Each row below holds a small network's activations on one input, seen along a few directions.
In each table, some parts of the input vary, and every possible input appears once, in random order.
A made-up example of a description, with smaller parts first: one of 5 places around a ring, together with either a single point or one of 11 places along a line or (one of 3 separate values, together with one of 6 places along a line).
Shared parts are said once, and a part with two or three values counts as separate values.

Other details of the inputs vary at random and push rows far along two fixed directions, the same in every table; ignore that.

Table:
row 1: [ 16   8   9   3 -10 -11 -36  -7  -8  -7   4  15 -19]
row 2: [ 14   1  13 -20  -8 -11 -15   7  23 -12  13  29  24]
row 3: [ 32  17  58 -10 -46 -57 -56  15  42  15  11 -10 -17]
row 4: [-45   7   1  -8  32  65  51  -2 -50  25 -10  22  -7]
row 5: [ 27 -13 -11  -6 -15 -14  12  12   9   2  10   1   6]
row 6: [ 34 -16  52 -11 -44 -42 -24 -11   8  18  -3  13 -16]
row 7: [-47  13  -5  15  42  75  57   0 -35  10  -2  -8 -38]
row 8: [ 32  -3  28  -5 -32 -28 -12  -9  -2  24   4 -10  -8]
row 9: [ 27   8 -60  -9  38  35 -48 -45   6  11  87 -72  -2]
row 10: [ 38   6  53 -21 -77 -40 -32  -1  24  12 -39   2  -3]
row 11: [ 43  -2  60  -3 -64 -46  -2  -8  16  18 -23  11 -18]
row 12: [-39 -50  79  25 -10  14  81  54 -43 -16 -67 100 -24]
row 13: [ 10  45 -56   0   7   7 -38 -22   9   9  41 -51 -18]
row 14: [ 51  -1  29 -21 -78 -55 -28  22  43  -9 -29   6  17]
row 15: [ 40  17  24 -12 -54 -69 -74  -5  27  -3   9   2 -14]
row 16: [-24 -21  89  20 -38  -5  85  55 -21 -17 -76  87 -23]
row 17: [-47   0 -19  -3  63  96  41 -24 -52  10  11  15  -4]
row 18: [-51 -12 -43  -8  58  73  55   4 -31   0  11  21   7]
row 19: [ 26  16 -59  -9   9 -12 -50   1  20 -29  54 -24   5]
row 20: [ 43   8  92  -6 -57 -67 -68   8  39 -10   2  17 -12]
row 21: [ 44 -28  34 -12 -49 -64 -17  12  26  -4   1  21   5]
row 22: [ 45 -17   2 -26 -51 -53 -58  15  40 -10   2  -8  15]
row 23: [ 12   1 -42 -25   8  21 -56 -23   5  11  34 -56   1]
row 24: [-52  -1 -42  11  63  71  63  31 -38 -11  22 -12 -15]
row 25: [-26 -18  77   5 -43   7  96  33 -26   1 -86 108   7]
row 26: [-63  12 -62  59  88  13  35 -32 -29 -16 -23 -32  25]
row 27: [-31 -30  51   7 -11  52  74  16 -74  24 -90  58 -21]
row 28: [-21 -11  68  28 -30   8  61  25 -66  10 -83  92 -36]
row 29: [ 51  16  13 -17 -64 -87 -56  31  46 -15   2  16   6]
row 30: [-36  -2 -51  28  60  -4  -2 -40   6  -5 -21 -67  46]
row 31: [-10  19 -54  -4  45  28 -54 -20  20  13  85 -73 -21]
row 32: [ 22 -10   0   2 -24 -14  28   9  11  -2  -2   5   0]
row 33: [   5    8 -111  -20   38   45  -26   -3   11    2   56  -79   15]
row 34: [  6   7  15 -22 -21 -25   2  19  23   7  -4  25  20]
row 35: [  -2   16 -114   -5   48   19  -39   -6   17  -16   77  -56   -2]
row 36: [-63  25 -73  25 105  26  18 -53   8   0  16 -66  52]
row 37: [-64 -32   6  61  67  14  99 -32 -54  -4 -65  11  23]
row 38: [ 39   4  33  -6 -34 -60 -63  24  56 -27  33   0   6]
row 39: [-23 -23   7   3  19  70  26 -10 -57   4 -26  16 -10]
row 40: [-108  -22   11   73   99   44  107   -7  -59  -13  -66   14    9]
row 41: [ 12   2 -88 -17  43  50 -35  -7  10 -15  57 -61  19]
row 42: [ 65 -14  23 -14 -51 -72 -56   0  49 -14  30  -2  17]
row 43: [ 12   4  48 -28 -32 -26 -31 -11  18  19  -7  30   2]
row 44: [  0  28  24 -15 -20   5   2 -17  13  25  -7   9  -2]
row 45: [   3   36 -106   -2   29   20  -19    1   20  -15   58  -59    1]
Each input here is: one of 5 separate values, together with either a single point or (one of 2 separate values, together with one of 4 places along a line).
- Changing only the choice among 5 separate values turns row 8 into row 3. The same change can be made to row 32. Which row results? => row 16
- Which other rows does row 19 become when the choice among 5 separate values takes its other values? List them by row number. => row 2, row 38, row 41, row 42
- Which other rows agree with row 14 in the choice among 5 separate values? List them by row number. => row 10, row 22, row 23, row 27, row 30, row 33, row 39, row 41
- Which other rows does row 11 become when the choice among 2 separate values takes its other values? List them by row number. => row 32
- Which other rows does row 2 become when the place on the line of 4 takes its other values? List them by row number. => row 18, row 25, row 34
